A small network was shown many inputs. Here are its activations along a few directions, one row for each input.
In each table, some parts of the input vary, and every possible input appears once, in random order.
A made-up example of a description, with smaller parts first: one of 8 places around a ring, together with either a single point or one of 11 places along a line or (one of 2 separate values, together with one of 6 places along a line).
Shared parts are said once, and a part with two or three values counts as separate values.

Other details of the inputs shift rows strongly along two fixed directions, in all tables alike. That doesn't count.
These rows show it; all are for the same input, with only those details redrawn:
[ -9   5  -2   3   8 -17  11   1  -5 -10 -15]
[  3  22 -32   8  -2   4  19  -9  15  -1  -6]
[-26  -6   6  -3  17 -43   7   7 -20 -14 -23]
[ 20  -5  59   6   7  22   1   7  -8 -19  -3]
[ 17  28 -32  11  -9  25  20 -13  24   2   3]

Table:
x1: [ -5 -14  12  -5   0   5 -16   3   2   3  13]
x2: [ -1  25 -33   9  -9   5  17 -10  14   3  -2]
x3: [ 19  28 -32   2   0  22   9 -13  27   2   6]
x4: [ 42 -17  20  18 -17  63  22  11  13  16   9]
x5: [-25   2  -2  -2   2 -17   4  -3  -7   0   6]
x6: [ 47  17 -16  24 -27  59  23 -12  13  15  23]
x7: [ 18  23 -37   4 -18  22  -2 -13  24  10   2]
x8: [-14   4 -56  -3   8 -28   9  -3  16   6 -14]
x9: [-32 -16   2  -9   7 -48  -7   9 -16   0 -17]
x10: [ -7   5  -3  -1  16 -16   5   1  -1 -10  -9]
x11: [-14  17 -36   5  -5   7  10 -14  15   8  20]
x12: [ 10  15 -36  -1  -6   2  -3  -9  15   5  -9]
x13: [-20   6  -1 -11   0 -15 -10  -4  -6   1   7]
x14: [  4  27 -35  -1 -11  27  -3 -17  24  11  27]
x15: [ 15 -27  52   9   1  24  -2   6 -27  -1  29]
x16: [ -8   9 -37  -5 -15   4  -6 -12  15  13  10]
x17: [-25 -14   0  -7   7 -45 -10  11 -17  -4 -25]
x18: [-13   9   1  -6   2 -17  -3  -3  -5  -1  -3]
x19: [ 27 -20  52  -2  10  21 -16  14   2 -15  -1]
x20: [ -8  12   1  -3   3 -15   0   0  -4  -4 -10]
x21: [ 28 -45  47   9  12  29  13  26  -7   1  -4]
x22: [-20 -10 -11  -9   2 -17 -18   0  -3   3   6]
x23: [ -4   9   0  -4   9 -16   3   0  -4  -8 -14]
x24: [-14 -15  -6   4  -4 -16   8  -1 -26  10  13]
x25: [  2  -7  16  -5  -6   2 -16   2  -2  -1   0]
x26: [-18   5  -1   1   1 -18   5  -2  -6  -3  -3]
x27: [-7  3 22 -7  1  2 -8 -2 -4  0 12]
x28: [ 44  18 -14  11 -17  55  11 -11  37   7   8]
x29: [-18 -34  -7   2  -1  -8  17  13 -12  21   0]
x30: [ -9   5  -2   3   8 -17  11   1  -5 -10 -15]
x31: [-11 -31  -7   5  -2 -10  19  15 -11  19  -9]
x32: [ 14 -32  14   9   3  11  20  19  -7   7 -14]
x33: [ -6   5  -3  -6  -1 -17 -11   2  -8  -3 -11]
x34: [ 18   0  59  -3   1  21 -15   7  -9 -14   1]
x35: [ 20  -8  58   4  14  22  -1   9  -3 -22   3]
x36: [ -6 -12  -6   7  -5 -18  10   1 -25   7   4]
x37: [ 11 -10  57  -8  -3  22 -23   4 -10  -6  17]
x38: [-13  18 -30   3  -3   6   5 -14  14   8  19]
x39: [  7  15 -38   1 -21  27   0 -14  27  18  19]
x40: [-11  -2  -6  -8  -3 -19 -16   0  -5   2  -6]
x41: [ 29  45 -49   5 -28  51   7 -25  41  17  24]
x42: [ -5   7  -6  -8  13 -16  -5   2   0 -10  -8]
x43: [ 27 -15  52  -4  10  21 -23  10  -2 -16  -1]
x44: [ -4  -6  -7  -3   4 -19  -3   5  -1  -3 -18]
x45: [-40  -2 -13  -6  22 -66   6   5 -24 -11 -31]
x46: [-15   7   3  -1   2 -16   1  -3  -6  -2  -2]
x47: [-21   4  -3  -8   8 -15  -7  -4  -3   1  10]
x48: [ 21 -13  56  -1  -4  22 -19  10  -6 -11  -3]
x49: [ 16  -1  62   5   3  21  -5   6  -9 -15   1]
x50: [ -9  -3  -4  -1  -1 -18   0   4  -1   1 -14]
x51: [-19 -37 -11   3   4  -8  14  13 -10  20   5]
x52: [-32 -20 -24   1  15 -70  14   9 -41  -2 -26]
x53: [ 23  27 -58  10 -27  58   9 -23  51  25  36]
x54: [ -5  -7 -13  -7  10 -20 -10   4   1  -6 -14]
x55: [ -3  -5  15  -8   1   5 -20   0  -3  -1  16]
x56: [-45  -6 -20 -17   9 -70 -15   5 -26  -2 -23]
x57: [ 17 -17  57  -2  -5  21 -19   9  -4  -6   5]
x58: [ 27 -10  53  -5  11  21 -19  10  -5 -18   2]
x59: [  8  25 -28  -2  -3   4   4  -9  13   0  -5]
x60: [-19  -7 -10 -10   3 -16 -20  -2  -4   4   6]
x61: [ 15   3 -44  13  -2   2  22  -6  -1   9   7]
x62: [  8  12 -38   0  -8   2   0  -7  16   4 -10]
x63: [  2  27 -27   5 -14  25   9 -18  21  12  22]
x64: [ -3  -7  17  -8  -4   4 -19   0  -3   2   8]
x65: [-23  10 -49 -10   7 -47  -1  -2  -5   1 -23]
x66: [ -5 -11  18  -5  -4   4  -8   2   1   5  10]
The inputs of x26 and x2 match in every part but one. If x41 is changed in the same way as x26 into x2, which row does it become?
> x34
The inputs of x45 and x49 match in every part but one. If x52 is changed in the same way as x45 into x49, which row does it become?
> x6
Describe the family of inputs behind these rows.
> one of 6 places along a line, together with either one of 2 separate values or one of 9 places along a line
Change only the place on the line of 9 in x45. List by row number the other rows that result.
> x12, x23, x28, x30, x44, x59, x62, x65
List by row number the other rows that have the place on the line of 6 in common with x35.
> x3, x8, x10, x19, x21, x42, x43, x54, x58, x61
List by row number the other rows that have the place on the line of 6 in common with x5.
> x13, x16, x24, x27, x29, x37, x39, x63, x64, x66
Change only the choice among 2 separate values in x52. List by row number the other rows that result.
> x32
Change only the choice among 2 separate values in x36. List by row number the other rows that result.
> x31

Table:
x67: [-19 -77 -30  15  16 -50  57  33 -55  30 -31]
x68: [-31 -33  42 -13  13 -42 -31  34 -30 -13 -33]
x69: [ 15  15 -15  16 -38  49  -7 -21  12  12  39]
x70: [ -7 -27  55 -22  22 -18 -27   8 -37 -10   5]
x71: [ 68 -68   4  36 -15  71  54  18  10  30  11]
x72: [ 38 -13  75   4  13  42  -7   8  18 -28 -10]
x73: [  4  30 -53   3   3  22  19  -6  37  -5 -17]
x74: [-30   5 -72  -8 -15  -6  -9  -2  19  25  17]
x75: [ 24  33 -39  16 -25  22  -3 -23  10   7   0]
x76: [-26 -37  48 -17  34 -53 -23  16 -20 -23  -5]
x77: [ 33 -11   9  -5  -2  40 -22 -11  19  -2  27]
x78: [ 29  40 -11  13  -7  41  26 -18  28  -4  -4]
x79: [ 10  37 -74  -3   0  -7   9  -5  28   0 -13]
x80: [ 50  27  41  22 -13  70  19 -12  19 -23   8]
x81: [-24   0  -6 -12  18 -65 -12   5 -39 -14 -39]
x82: [ 52  37  -3  13 -29  63  -5 -20  24  13  13]
x83: [ 12  -2  82  22   1  52   6   1  -3 -17  36]
x84: [  2  21 -56  -4 -35  24  12  -7  43  22  -9]
x85: [-29   9 -63   3   8  -9  18 -11  38  15  13]
x86: [  0 -16  88  -3  22  17  -5   8 -25 -18  15]
x87: [ 11  -8  76  -8 -20  16  -5  12 -14  -2 -13]
x88: [-11  34 -62  12 -11 -10  17 -24  14  -1  20]
x89: [  5  -3  71  -5  21 -32  -5  17 -28 -29 -23]
x90: [-29 -17   7 -18  27 -32 -12  14 -10 -13  -2]
x91: [ 30 -14  73   0  -2  47 -35   2 -10   5  31]
x92: [-42  12 -36  -9  26 -68  19   1 -12 -10 -43]
x93: [-44  -5 -67 -13   5 -37 -20  -4  -1  21  -1]
x94: [ 31  10 -19   8 -24  39 -12  -6  39   8   5]
x95: [ 24 -32  75  -9  20  11 -33  11  -9 -21  20]
x96: [ 32  -9  84  -3 -21  44  -9  10   1   0  -3]
x97: [-51   2 -62 -12  21 -32  11  -4   8   1  -6]
x98: [ -8  22 -72  -4  -6  -9  -9  -6  18  16 -19]
x99: [-52   7 -12  -2  16 -42  20   0  -9   8   5]
x100: [ 11  13 -38  -3 -38  62   2 -11  45  32  35]
x101: [ 55   9  72  -2   6  37 -13   9  -6 -22   0]
x102: [-55   5 -43 -17  24 -53  14  -6 -13   2  -9]
x103: [ -4 -43 -82  28  -8 -28  71  17 -25  50 -15]
x104: [ 44  16  33  19 -36  60  -7  -8   8  -7  15]
x105: [ 57  -5  68   1   8  35 -23  10  11 -28  -1]
x106: [24 26 33 16 -3 43 24 -2 19 -4  1]
x107: [  8   5 -54   4 -25  33 -12 -13  39  24  31]
x108: [-32  10 -56   8  16 -43  19  -2  27   0 -31]
x109: [-42  -5  10 -15  24 -67  -3   7 -34 -10  -5]
x110: [ 10  35 -54   8 -16   8   6 -23   8   0  30]
x111: [ -2 -18  60 -13  30 -21 -13  26 -11 -32 -26]
x112: [ 22  31 -23  15  -1  57  22  -3  50   5   0]
x113: [-32  14 -60 -13   3 -44  -4 -17 -14  11   1]
x114: [-49 -26  57 -12  34 -47   1  19 -33 -10  -2]
x115: [ 30  -3  12 -11  -2  53 -18  -2  14   0  29]
x116: [ 18  -8  59  -2  -9  21 -20  15 -12  -6  -6]
x117: [-44   9 -36 -17  17 -75  -3  -2 -29   0  -4]
x118: [-44   6 -37  -5 -19 -64  12  -5 -18   4 -31]
x119: [ 23   1 -24   6 -15  40 -23 -18  33  19  32]
x120: [ -6   0  10  -3   6 -39  -9  -2 -34 -27 -28]
x121: [-33   4 -38 -14 -20 -17   3 -11   6  32  11]
x122: [ 34   0  77   7   7   6 -11   7 -28 -38  -6]
x123: [-50  -5 -14 -15 -14 -48   1  -3 -14  25   3]
x124: [ -9 -26  84   0 -15   9 -15   8 -27  -2  22]
x125: [  6  -4  57 -10  23 -23  -6  16 -19 -26 -26]
x126: [  1  28 -27  -4   6 -35   5  -2 -10  -9 -21]
x127: [ 45   2   9   2  -4  36 -18  -7  22 -13  -5]
x128: [-55 -37  51 -14  39 -41  -6  28 -24 -13  -6]
x129: [ 12 -77  33  38   3  -9  53  36 -56  10  -9]
x130: [-41 -19 -13 -23  31 -61 -18  14 -26 -11  -7]
x131: [-40  20 -59   4   3 -30  22 -19  -2  -5   7]
x132: [ 34 -46 -74  31 -15  45  70  12   9  45   3]
x133: [ 14   5  21   4 -27  44 -13  -3   4  16  37]
x134: [ 14 -17  86  -9  22  12 -16  11 -20 -17  15]
x135: [57 18 35 -1 -7 68 -7 -7 16  1 46]
x136: [ 12 -15  60 -10  20 -13 -23   9 -34 -22 -27]
x137: [ 19  24 -39   4 -33  57  -4 -16  30  32  43]
x138: [-23 -28  20 -13  -5 -36 -12  13  -1   0 -33]
x139: [ 20  37 -38   6 -35  30   2  -9  22  17   2]
x140: [ -9 -22  14  -7  10 -30 -30   8 -11  -7 -29]
x141: [  8  29 -52   7 -25  30  -6 -26  16  31  31]
x142: [-32  -9  -3 -13  17 -64 -21   8 -36   0 -39]
x143: [ 18  19 -18  17 -27  41 -14 -26   8  13  36]
x144: [-17  29 -37   7   8 -15  29  -4  18   4 -19]
x145: [ 27  43 -16  29 -17  51  35 -18  35  -4   9]
x146: [  7 -22  63  -6  26 -28 -17  20  -6 -33 -26]
x147: [-30 -11 -44 -10 -18 -17  -5 -10  24  27   9]
x148: [-37   4 -47  -7   2 -55  -8 -15 -29  -4   0]
x149: [-22   9 -68  -4   9  -8  14 -18  34   5   8]
x150: [-15  -4  43   0  18 -53  -1  10 -34 -39 -29]
x151: [ 26  26 -50  -3  -3  28  -4  -7  27   1 -10]
The inputs of x99 and x85 match in every part but one. If x89 is changed in the same way as x99 into x85, which row does it become?
> x146
Describe the family of inputs behind these rows.
> one of 5 places along a line, together with either a single point or (one of 2 separate values, together with one of 8 places along a line)
Start at x99 and move only the place on the line of 8, one step at a time. The first step leads to x86. Which rows follow, in order?
> x109, x117, x113, x141, x133, x123
Change only the choice among 2 separate values in x88. List by row number the other rows that result.
> x150
Change only the choice among 2 separate values in x70. List by row number the other rows that result.
> x136
